These are the activations of a small network on made-up records, seen along a few directions, one row for each record.
After each row come some of the record's fields: N, M, L, B.
Not every record has every field; a missing one is written missing.
The largest differences between rows may come from other fields.
In the rows, zero is written as 500.
Strong random noise was added to every row along 18 fixed directions; ignore it. To show where, here is one row again and again, with new noise each time:
464 657 397 531 471 588 606 469 356 621 635 517 701 528 116 225 705 332 391 400 441 611 753 211 469 517 426 424 606 615 652 589 356 540 634 658 562 380 482
476 645 261 592 361 478 489 828 415 439 541 413 701 665 592 385 197 274 528 526 457 442 445 718 515 499 542 691 238 568 466 490 468 313 440 444 315 692 251
369 529 360 484 451 512 253 782 576 465 546 302 464 513 834 364 337 485 787 539 465 629 359 607 478 608 469 600 184 466 462 605 611 337 449 202 449 760 356
502 305 705 625 375 415 573 563 407 580 490 545 800 618 648 573 532 533 749 518 584 703 586 571 580 470 647 609 563 498 492 176 345 525 663 384 256 560 577
704 627 359 642 788 297 434 579 626 353 677 587 578 804 375 308 730 554 575 411 442 548 498 613 548 409 511 422 480 521 739 277 611 705 755 542 599 472 755
478 403 516 500 484 628 504 534 298 601 506 587 587 354 474 408 536 366 402 368 476 740 757 382 555 601 508 567 491 406 540 499 412 491 511 435 430 362 256
310 764 693 544 617 599 676 614 553 375 578 379 410 478 392 837 422 324 114 438 614 568 607 428 354 588 527 465 692 646 546 426 444 709 547 472 377 430 429
615 326 623 479 247 528 476 402 350 378 412 547 607 430 465 663 571 586 446 581 731 548 428 238 544 272 514 558 215 473 364 748 381 356 539 616 454 266 416
602 515 602 576 326 570 735 579 483 441 640 437 696 595 322 513 541 455 509 528 665 636 665 332 460 377 539 481 582 585 471 519 278 439 568 593 445 374 615
648 453 544 482 471 598 385 420 225 447 522 605 506 282 484 387 632 470 465 438 514 549 576 356 423 522 390 478 715 694 166 537 415 573 596 493 747 330 413
368 591 472 509 711 502 148 247 442 569 427 490  98 320 340 681 717 524 524 660 524 338 695 370 558 391 487 418 290 660 527 772 506 529 716 521 479 645 789
382 751 354 436 367 478 605 630 480 541 512 401 459 620 544 655 441 424 447 566 380 500 209 423 397 709 511 467 632 571 516 303 509 558 535 365 464 552 433
472 500 579 497 411 630 594 451 592 584 615 376 437 517 509 537 469 622 556 557 720 495 628 342 509 529 553 539 326 557 513 623 526 468 482 593 579 485 503
692 761 282 382 494 647 680 573 389 338 603 527 550 611 383 503 463 327 170 529 485 577 431 268 419 427 542 383 360 597 586 432 370 802 725 348 639 408 508
418 670 356 378 376 499 386 524 456 526 711 320 283 408 738 366 452 482 558 450 324 558 446 470 424 552 254 486 579 426 540 577 613 333 381 384 723 617 374
644 367 730 661 795 412 304 424 642 377 509 558 636 594 398 199 638 368 548 484 453 391 639 675 406 334 273 323 541 591 371 704 521 572 443 801 388 539 626
726 583 455 499 440 606 709 481 370 609 587 599 404 579 659 563 294 544 418 505 527 353 600 643 477 661 567 645 644 590 319 208 492 663 502 608 609 469 333
346 459 666 421 320 531 303 307 279 488 481 598 589 274 644 409 558 688 380 483 362 485 625 343 293 405 416 606 667 605 363 613 413 729 500 541 686 644 336
714 341 641 637 762 334 484 266 470 594 398 611 441 639 733 500 662 390 603 436 392 557 300 818 668 376 328 524 540 241 623 189 623 480 645 541 365 370 619
636 534 380 460 424 475 516 537 446 591 566 573 441 610 573 533 416 596 555 534 536 330 458 517 522 749 561 508 498 612 338 330 608 563 457 607 580 474 333

418 352 460 385 401 500 520 395 446 466 370 521 696 445 527 345 454 207 241 565 188 517 331 438 456 339 413 332 451 320 635 596 443 486 270 354 410 603 459 -> {N: n2, M: missing, L: l2, B: b1}
283 665 269 610 545 554 471 609 526 504 326 603 390 431 119 516 549 532 341 522 307 476 619 476 421 553 675 688 580 446 639 696 402 461 454 556 389 501 531 -> {N: missing, M: missing, L: l3, B: missing}
618 183 627 599 559 451 324 402 425 675 259 633 591 528 451 480 716 450 887 709 443 573 614 511 563 455 548 380 478 498 309 524 267 458 654 480  97 613 823 -> {N: n2, M: missing, L: l1, B: b2}
691 464 454 616 789 647 559 459 563 649 462 553 233 518 503 427 492 490 600 496 578 437 592 712 599 665 542 614 435 502 411 416 644 497 545 608 573 365 505 -> {N: n2, M: missing, L: l1, B: b1}
493 527 470 647 532 317 490 554 640 430 597 363 778 739 471 260 547 457 731 492 580 385 250 615 557 440 482 449 448 674 509 401 675 404 520 523 623 579 666 -> {N: missing, M: m2, L: l1, B: b1}
332 580 425 457 448 564 376 571 353 500 426 430 681 359 448 227 721 379 558 385 333 746 256 278 374 567 288 460 620 560 468 632 440 477 641 333 645 425 361 -> {N: n2, M: m1, L: l1, B: b1}
508 675 368 564 553 727 739 524 446 673 554 423 344 467 627 453 428 548 507 319 671 652 412 546 587 726 557 838 475 466 550 335 617 466 665 385 778 268 316 -> {N: n3, M: missing, L: l3, B: missing}
483 535 585 516 565 669 609 236 433 607 336 501 568 491 486 431 447 346 263 531 508 402 521 485 482 273 431 608 272 468 581 672 390 600 584 651 414 524 467 -> {N: n1, M: m2, L: l1, B: b2}
286 453 563 691 557 339 504 690 686 450 621 332 463 439 477 645 448 452 525 419 599 425 484 695 614 684 638 510 763 622 481 297 765 224 207 454 579 486 502 -> {N: n1, M: m2, L: l1, B: b2}
506 438 535 454 327 520 631 705 797 229 641 262 679 593 597 409 300 449 471 584 574 537 321 456 388 340 502 365 337 448 515 672 518 361 193 368 581 600 561 -> {N: n3, M: m2, L: l1, B: b1}
302 721 435 535 397 359 545 759 562 417 520 439 527 629 455 719 257 492 463 547 490 309 445 686 436 565 565 585 556 633 510 424 503 436 421 581 324 669 362 -> {N: missing, M: m1, L: l3, B: missing}
736 583 394 503 516 509 661 372 517 618 519 473 438 661 264 414 594 255 569 632 414 400 497 469 533 399 347 268 613 495 503 549 359 367 542 658 378 452 810 -> {N: missing, M: m2, L: l1, B: b2}
452 564 513 455 561 445 368 305 402 511 496 451 376 416 472 576 658 427 502 464 560 539 436 407 608 316 324 450 341 459 623 673 500 383 697 496 510 426 600 -> {N: n3, M: missing, L: l3, B: missing}
468 532 248 682 676 684 562 337 426 666 409 559 397 378 392 368 501 552 441 518 491 395 691 642 662 382 806 852 374 581 660 393 498 561 671 387 796 597 742 -> {N: n1, M: m2, L: l1, B: b2}
590 174 621 530 719 587 381 327 717 565 265 630 422 401 415 372 637 513 564 689 317 420 583 542 415 492 568 296 609 459 355 672 426 665 339 501 396 630 865 -> {N: n3, M: m2, L: l1, B: b2}
234 588 725 631 632 368 477 691 803 324 634 268 680 609 471 507 685 571 524 305 632 727 333 409 381 593 449 448 633 575 643 483 665 547 531 476 521 413 517 -> {N: n3, M: missing, L: l1, B: b2}
539 729 491 510 756 491 680 363 473 514 675 494 567 591 423 458 288 131  73 347 572 116 630 714 559 552 418 328 617 800 521 288 650 726 437 691 658 540 381 -> {N: n1, M: m2, L: l3, B: missing}
529 181 784 445 583 540 226 323 674 399 291 558 614 443 863 273 567 767 629 567 453 515 294 521 330 365 416 488 283 415 345 723 586 783 462 484 586 651 493 -> {N: n1, M: m2, L: l1, B: b1}
673 344 504 576 636 544 459 396 203 280 459 691 586 178 393 358 667 315 242 275 462 702 606 523 607 180 405 568 636 424 496 527 412 432 609 378 781 158 485 -> {N: missing, M: m1, L: l3, B: missing}
665 357 502 386 361 555 680 511 662 316 526 502 479 458 262 602 491 494 333 571 641 474 434 244 496 474 558 240 538 430 404 715 464 369 208 537 594 227 617 -> {N: missing, M: m2, L: l3, B: missing}
431 633 803 419 522 664 795 508 599 481 738 359 566 493 599 527 383 469 323 331 683 676 679 422 366 509 352 456 654 540 602 461 443 715 566 546 596 431 351 -> {N: n3, M: m1, L: l3, B: missing}
308 447 473 487 534 471 199 574 565 374 404 507 389 350 676 575 450 777 594 505 594 504 417 554 516 493 633 700 229 464 485 649 634 507 523 319 587 618 431 -> {N: n3, M: m2, L: l3, B: missing}
659 574 324 447 653 594 409 649 428 510 547 560 459 506 429 385 508 370 619 549 479 529 628 460 490 706 592 320 552 742 303 364 421 735 684 252 550 592 627 -> {N: missing, M: m2, L: l1, B: b2}
410 648 601 518 522 411 484 422 510 329 519 468 490 485 504 555 546 514 343 415 455 551 405 546 426 217 354 570 572 394 669 581 466 516 576 525 533 480 550 -> {N: n1, M: m2, L: l3, B: missing}
667 581 622 364 709 518 281 440 531 462 585 519  36 397 607 670 478 538 556 508 596 340 624 545 408 707 282 274 635 619 141 639 582 600 468 614 508 466 464 -> {N: n1, M: missing, L: l3, B: missing}
579 241 634 430 455 521 502 489 623 486 594 552 608 456 766 320 474 727 652 541 387 587 628 558 396 544 612 414 761 488 415 316 483 734 358 307 705 708 661 -> {N: n1, M: missing, L: l2, B: b1}
752 623 480 540 590 470 515 574 446 286 535 647 474 612 532 577 523 708 458 417 638 542 434 585 455 426 554 664 489 512 430 344 477 743 772 536 615 321 479 -> {N: n3, M: m2, L: l2, B: b1}
298 506 386 463 559 550 327 630 630 543 531 352 486 374 440 183 653 442 666 474 304 635 452 372 397 653 354 349 552 514 543 741 566 402 409 357 625 597 513 -> {N: n3, M: m1, L: l1, B: b1}
493 604 452 567 334 353 537 890 675 275 673 346 608 746 487 664 224 568 643 568 823 319 390 608 531 577 638 520 273 715 349 487 607 284 372 581 422 543 379 -> {N: n3, M: missing, L: l3, B: missing}
491 625 548 401 234 459 372 508 275 454 489 521 500 469 752 544 390 571 490 483 374 535 469 531 316 405 272 658 560 405 344 589 365 479 501 587 371 607 200 -> {N: n2, M: m2, L: l1, B: b2}
550 427 436 275 453 470 387 217 334 452 549 657 393 225 331 405 562 404 194 504 273 288 595 320 475 397 330 178 738 524 438 654 493 548 273 577 812 461 507 -> {N: n3, M: m2, L: l3, B: missing}
358 575 413 485 485 452 516 438 518 426 437 565 451 427 272 689 465 545  97 424 598 308 473 405 576 495 604 576 345 486 642 662 631 449 358 692 551 341 304 -> {N: n2, M: m2, L: l3, B: missing}
518 600 358 441 435 626 524 410 408 601 681 298 583 464 585 197 499 383 601 437 609 534 478 346 553 474 371 468 329 669 486 570 540 436 621 389 834 546 501 -> {N: n2, M: m2, L: l1, B: b2}
146 425 764 578 716 436 460 319 768 594 633 184 481 416 414 557 595 326 460 498 685 385 652 442 651 384 433 239 352 644 780 678 704 358 384 541 527 661 744 -> {N: n3, M: m1, L: l1, B: b2}
444 634 445 374 396 599 567 623 547 553 528 502 318 474 495 637 248 563 413 587 445 315 628 513 355 695 509 476 554 567 394 579 454 563 334 651 445 608 290 -> {N: n3, M: m1, L: l3, B: missing}

Here are new rows. What are their fields?
247 796 321 594 672 552 399 660 697 569 550 289 440 550 339 337 590 559 618 411 578 485 485 472 460 669 493 603 358 658 644 740 626 461 640 593 577 603 504 -> {N: n3, M: m2, L: l1, B: b1}
371 489 449 584 485 429 502 607 623 426 430 538 576 543 361 531 545 649 510 455 548 566 435 489 535 509 664 644 452 392 651 531 546 440 472 485 468 423 516 -> {N: missing, M: m2, L: l3, B: missing}
394 607 323 533 390 402 349 753 318 434 477 481 700 467 379 498 560 352 502 426 429 561 462 442 499 528 483 526 454 649 447 576 403 370 614 459 354 516 327 -> {N: n3, M: m1, L: l1, B: b2}
584 731 185 482 617 443 322 554 385 496 441 576 334 629 577 387 530 441 641 511 248 614 385 650 520 393 388 619 310 286 685 498 441 500 783 328 366 616 566 -> {N: missing, M: missing, L: l3, B: missing}
463 598 430 484 388 676 695 564 572 694 492 266 587 565 334 185 642 228 690 526 361 702 206 269 359 681 208 311 711 496 450 654 425 253 463 534 508 346 500 -> {N: n2, M: missing, L: l1, B: b2}
274 605 606 537 490 404 476 452 758 419 511 229 320 536 452 678 472 436 519 690 485 287 316 552 428 297 354 371 489 549 575 729 580 268 331 591 421 686 743 -> {N: missing, M: m1, L: l1, B: b2}
801 437 228 437 632 623 677 453 606 671 525 541 491 641 321 199 388 162 469 679 324 243 578 544 557 639 544 134 527 608 416 437 499 558 287 516 547 611 747 -> {N: missing, M: m2, L: l1, B: b2}
372 500 361 520 620 487 246 280 542 423 387 513 196 225 341 564 642 650 339 515 544 247 383 419 571 402 550 552 359 569 504 823 711 380 412 537 853 435 616 -> {N: n3, M: m2, L: l3, B: missing}
666 569 595 462 225 670 799 346 399 600 576 461 630 570 575 374 240 419 287 510 539 355 663 512 394 284 313 654 441 437 435 723 320 428 357 918 440 490 253 -> {N: n3, M: m2, L: l1, B: b2}
566 625 455 535 703 376 443 602 543 503 620 562 393 568 190 562 679 397 364 343 494 554 798 442 565 614 411 327 565 441 656 582 530 459 526 778 261 314 442 -> {N: n3, M: m2, L: l1, B: b2}
492 547 342 519 536 510 438 660 574 468 518 589 447 562 583 547 413 797 569 481 586 473 517 571 529 675 783 703 343 539 505 380 613 666 547 400 623 560 426 -> {N: n1, M: missing, L: l3, B: missing}
724 226 866 400 751 526 469 161 557 447 403 616 418 463 854 629 437 490 394 593 554 341 391 644 499 420 478 263 505 534 292 264 618 906 490 407 581 565 627 -> {N: n1, M: m2, L: l1, B: b1}
452 787 304 583 490 425 460 445 543 464 488 429 413 672 521 442 500 626 533 608 379 318 282 621 421 308 496 711 357 550 628 537 563 515 655 582 601 693 661 -> {N: n3, M: missing, L: l1, B: b1}
807 421 358 399 381 589 543 706 409 472 470 644 484 524 535 552 427 485 547 635 358 646 689 487 456 460 575 439 442 395 413 489 204 555 573 409 271 541 534 -> {N: n3, M: m1, L: l1, B: b2}
598 377 749 358 465 566 501 497 514 438 579 460 331 372 577 717 520 542 587 472 779 623 500 284 482 716 405 275 634 540 194 553 527 469 438 432 541 235 423 -> {N: missing, M: missing, L: l3, B: missing}
116 540 683 690 553 455 533 353 482 509 439 372 654 361 332 611 547 356 312 457 581 391 547 533 551 311 576 623 595 688 648 486 503 410 521 500 526 594 610 -> {N: n1, M: m2, L: l1, B: b1}
611 274 582 541 390 319 309 383 436 438 396 620 309 367 702 701 578 812 789 545 568 452 414 673 606 386 537 655 664 389 276 440 517 285 477 464 553 450 687 -> {N: missing, M: m2, L: l3, B: missing}
